A small network was shown many inputs. Here are its activations along a few directions, one row for each input.
In each table, some parts of the input vary, and every possible input appears once, in random order.
A made-up example of a description, with smaller parts first: one of 6 places along a line, together with either a single point or one of 9 places along a line or (one of 2 separate values, together with one of 5 places around a ring).
Shared parts are said once, and a part with two or three values counts as separate values.

Other details of the inputs shift rows strongly along two fixed directions, in all tables alike. That doesn't count.

Rows:
x1: [-13 -14 -21 -26  39  11   6  -5  33 -48   9]
x2: [ 15   2  -1   3  46  -5  -5  17   3 -22   6]
x3: [  6   8   4  27 -23   6   2   4 -20  10  -8]
x4: [-42 -16 -13 -38   3  -4  34 -28 -11 -15   4]
x5: [ 23  21  35  34 -44  -7 -16  -4 -10  47  -6]
x6: [ 26  30  17  47 -16   9 -23   1 -12  36 -36]
x7: [ 35  13  -7   7  60  14 -21  26  38 -58   1]
x8: [ 23   5  14  20 -27  -5  -4 -32 -46  57 -12]
x9: [-39 -32 -25 -26  -8   5  30 -19   0 -10  23]
x10: [ 43  44  12  35  -2 -20 -30  21  15  -1 -14]
x11: [-27 -30   2 -27 -21  -2  29 -45 -33  31   7]
x12: [ 14  10 -10  -1  29  -5   1  -4  -2  -4   3]
x13: [ 48  31 -10  47  11   2 -26  21  -1   5  -3]
x14: [-43 -29  10 -18 -34  13  24 -36 -16  15 -13]
x15: [ 18   0  25  43 -21   7 -21  -4 -21  55 -24]
x16: [ 19  30  -6  -7  50  -5 -32  51  42 -46  16]
x17: [ 28   8   9  45 -32   6 -11  -2 -31  49  -6]
x18: [ 25  27   7  22  -9  -3  -2  -2 -23  37 -22]
x19: [-40 -24  -1 -24 -30  14  27 -28  -4  20 -12]
x20: [-29 -24 -14 -34  -9  -6  27 -45 -22  14   9]
x21: [  3   8  19  14 -36 -10 -11  -1  -3  49   1]
x22: [-16 -23 -18 -10  32   4  11  22  16 -45  24]
x23: [ 11  14  21  23 -32  -4   2 -23 -47  50 -23]
x24: [ 16  -1 -23  -2  43   8  -1  24  24 -61  22]
x25: [-15 -12  -9 -46  24  -6  -9  22  25 -50  18]
x26: [-41 -17   3 -32 -24  -7  23 -22  17  -4  20]
x27: [ 13  10  -9 -19  50   3  11  22  17 -51   4]
x28: [ 37  23  -5  53  16  -2 -27  36   0  11  -3]
x29: [  3  14  -6  27 -18   3   1   5 -14  10  -8]
x30: [-46 -39  -1 -17 -20   5  17 -30  -7  26  -3]
x31: [-14 -14  -8 -11  10  11   5 -14  13  -5  -1]
x32: [  9   5 -15  -1  29  12   9  35  22 -51  10]
x33: [-35 -29   4 -42 -38 -17  13 -23  -9   2   3]
x34: [-34 -21   6 -37 -26 -15  22 -22   8 -19  10]
x35: [ 11  -4  -7  -8  53  15  -6  18  37 -54   6]
x36: [  5   2   4 -17  33  -4  -7  33  43 -46  24]
x37: [-43 -25  -5 -46 -33 -11   4 -17  -7  14   9]
x38: [ 49  42  14  39 -19 -23 -45  21  -6  31 -26]
x39: [ 44  39  30  38 -13  -6 -47  32  -9  39  -9]
x40: [-38 -29  -6 -23  -9  -9  25 -32 -25  28   6]
x41: [-40 -32  -1 -37  -9  18  31 -18   8 -15  -3]
x42: [ 31  30 -16  26  27   7  -9  43  20 -29  -2]
Description of these inputs: one of 2 separate values, together with either one of 6 places around a ring or (one of 3 separate values, together with one of 5 places along a line).
- Changing only the choice among 2 separate values turns x34 into x10. The same change can be made to x25. Which row results? => x37
- Changing only the choice among 2 separate values turns x31 into x35. The same change can be made to x18. Which row results? => x27
- Change only the place on the line of 5 in x6. List by row number the other rows that result. => x1, x19, x30, x31
- Change only the choice among 3 separate values in x30. List by row number the other rows that result. => x28, x40
- A walk changes only the place on the line of 5. It starts at x41 and steps to x14. List the rest of the walk in order. => x7, x35, x15

Rows:
x43: [  4   6   6  10  -6  -2 -14  11   2  12  -2]
x44: [-17 -18  -8 -30  23   2  13  -8   7 -25  14]
x45: [ 11  10  -6 -10  30  -6  -3   7  18 -32   6]
x46: [-11  -7   8  14 -45   6  12 -24 -29  43 -11]
x47: [  7   4   5  16  -6   3 -13   5   6  12  -1]
x48: [ 19   9   1   5  12  -9 -10   3   1  -1   3]
x49: [10  3  5 20 -8  4 -6  7  0  7  0]
x50: [  9  12  -7 -13  24  -8  -3  13  18 -33   7]
x51: [-21 -15 -13 -27  22   6  20  -6   8 -26   5]
x52: [  8   9   5   3  -4  -7 -10  12  -2   6   0]
x53: [ -2   2  12   5 -22  -1  -8  -1  -5  21 -10]
x54: [-29 -24  -5 -36  11   1  20 -22   4 -21   7]
x55: [  5   4  -2  13  -8   4   1  -4 -14  12 -11]
x56: [ 21  24   5   9  14  -7 -17  25  12 -14  -5]
x57: [17 10 -6 23  7  2 -8 10 -8  6 -6]
x58: [ 1 -2 -3  4  7  4  2 -2 -9 10 -3]
x59: [ -6  -5  11  13 -37   5   6 -14 -14  30  -7]
x60: [20  8  0 26 -2  6 -6  9 -6  8 -3]
x61: [-52 -39  -2 -36 -32   5  28 -34   0   7   7]
x62: [  6  10  -6  -9  19  -9  -5  12  12 -21  12]
- What is each input in this table made of? => one of 2 separate values, together with one of 10 places around a ring
- Changing only the choice among 2 separate values turns x56 into x52. The same change can be made to x53. Which row results? => x43
- Change only the choice among 2 separate values in x59. List by row number the other rows that result. => x49
- Change only the choice among 2 separate values in x45. List by row number the other rows that result. => x48

Rows:
x63: [  0   6  15   0 -15   6  -8  -5   4   6  -7]
x64: [-25 -20  -3 -26   8  -5   5  -5  16  -8  12]
x65: [ 34  36   7   8  12  -9 -25  22   4  -9 -11]
x66: [ 38  34  15  24   3 -11 -18  21   3   5  -6]
x67: [  1   2   5  -3 -16   6   1   6   6   1  -9]
x68: [-23 -20 -19 -27 -11  -1  27 -38 -23  10  12]
x69: [  7  -5   5   9  17   9   6  -2 -16  14  -4]
x70: [-33  -8   5 -10 -43   3  15 -11 -11  20  -3]
x71: [ -5 -16 -22  -6   5  14  20 -11   2 -10   8]
x72: [  9   2   7   6 -19   2   2   6   4   0  -4]
x73: [ -5   6  11  16 -42  -1   3  -1 -15  25  -3]
x74: [ 14   3  -4  20   0  14  -1 -16  -8  13   1]
x75: [  9  -1  -1   0  11   3   2  -6 -31  12  -6]
x76: [  5   1  -3  -9  36  -8  -7  20  31 -35  17]
x77: [ 37  27  20  30  -1   2 -24  15   8  -1  -7]
x78: [-39 -24   5 -30 -25   7  10 -26   2  10   2]
x79: [  2 -11  -3  -3  35  19   4   4   1 -26   4]
x80: [-17  -5   5 -16  -4  -2   2  -6  10   9  -1]
x81: [ 23  20  10   8  20  -5  -8  20  23 -22   4]
x82: [-18 -11 -10 -35  25 -11  14   8  24 -47  24]
x83: [ 13  13   4  30 -12  -5 -18  21  -2  14   0]
x84: [ 23  21  11   5 -11 -13 -11   3 -10   6  -4]
x85: [ 29  20  -7  26   9   1  -4  -3 -12  20  -2]
x86: [ -6  11   2  12 -17   3 -10  12   1  15  -7]
x87: [-11 -15  11  -1 -23  -1  -5 -16  -5  18   6]
x88: [ 15   2   2  16 -10   1 -19  13   4  16  -9]
x89: [ 22  17   4  10  -2 -13 -29   9  -8  18  -7]
x90: [ -3  -6 -20 -11  35   7  17  -6  16 -27  17]
x91: [-34 -23 -20 -33  23  -1  33 -22   3 -31   3]
x92: [-19  -8 -12   9  -2   7  18 -10 -10  -4 -10]
x93: [  7   8  -5  -7  27  -9 -15  20  19 -18   7]
x94: [-11  -6 -15  14 -18  11  17 -15 -18  20   6]
x95: [ -5  -6   3  23 -16  14   9  -3 -35  33  -8]
x96: [  6   6 -13  -3  24  -4   4  -9  -8 -19 -11]
x97: [-36 -18   9 -32 -23  -2  22 -23   0  11   3]
x98: [ 38  22   6  31  29   5 -13  19 -17  13 -11]
x99: [ 22  16   9  18  -2 -14 -19  11  -3  20   0]
x100: [ -8 -15  -6   9 -13   9  17 -22 -16  13 -19]
x101: [-38 -32   2 -26 -23   3   6 -25   0  11   8]
x102: [ 10   6 -10 -18  33 -15 -12  19  18 -41  15]
x103: [-11  -3   3  16 -34  -2 -10   2 -13  35  -4]
x104: [ -2  -2   8   7 -34   5  -6  -5  -7  35 -16]
x105: [ -6  -5   1 -18 -11 -16   2  -8  -9  -4   9]
x106: [ 26   8   0  19   8  -2 -19  25  15  -9  -1]
x107: [  5 -14   4  17 -15  16   9  -8 -31  34 -14]
x108: [  5  14 -10 -24  33  -7 -13  19  23 -39   4]
x109: [  4  -1   1  17   6  10   1 -17  -7   0 -16]
x110: [  5   2   0  15  12   1   8 -14  -6   7 -15]
x111: [-21 -25  -6 -23  -9   0  16  -2  11 -22  13]
x112: [ -9   5 -12 -31  41  -4  -1  21  36 -47  11]
x113: [ -9  -8   3 -14   9  -8   7   1  16 -18  15]
x114: [ 12   4   5   3  17   0 -12  13  21 -31  10]
x115: [-25 -13  -4  -8 -18  -3  12   2   1 -10  14]
x116: [  1  13  10  -6 -11  -6  -1   1  -2  12  -6]
- Changing only one part turns x100 into x92. The same change can be made to x104. Which row results? => x86
- Changing only one part turns x94 into x90. The same change can be made to x95. Which row results? => x69
- What is each input in this table made of? => one of 6 places along a line, together with either one of 3 separate values or one of 6 places around a ring
- Change only the place on the line of 6 in x64. List by row number the other rows that result. => x88, x89, x93, x101, x103
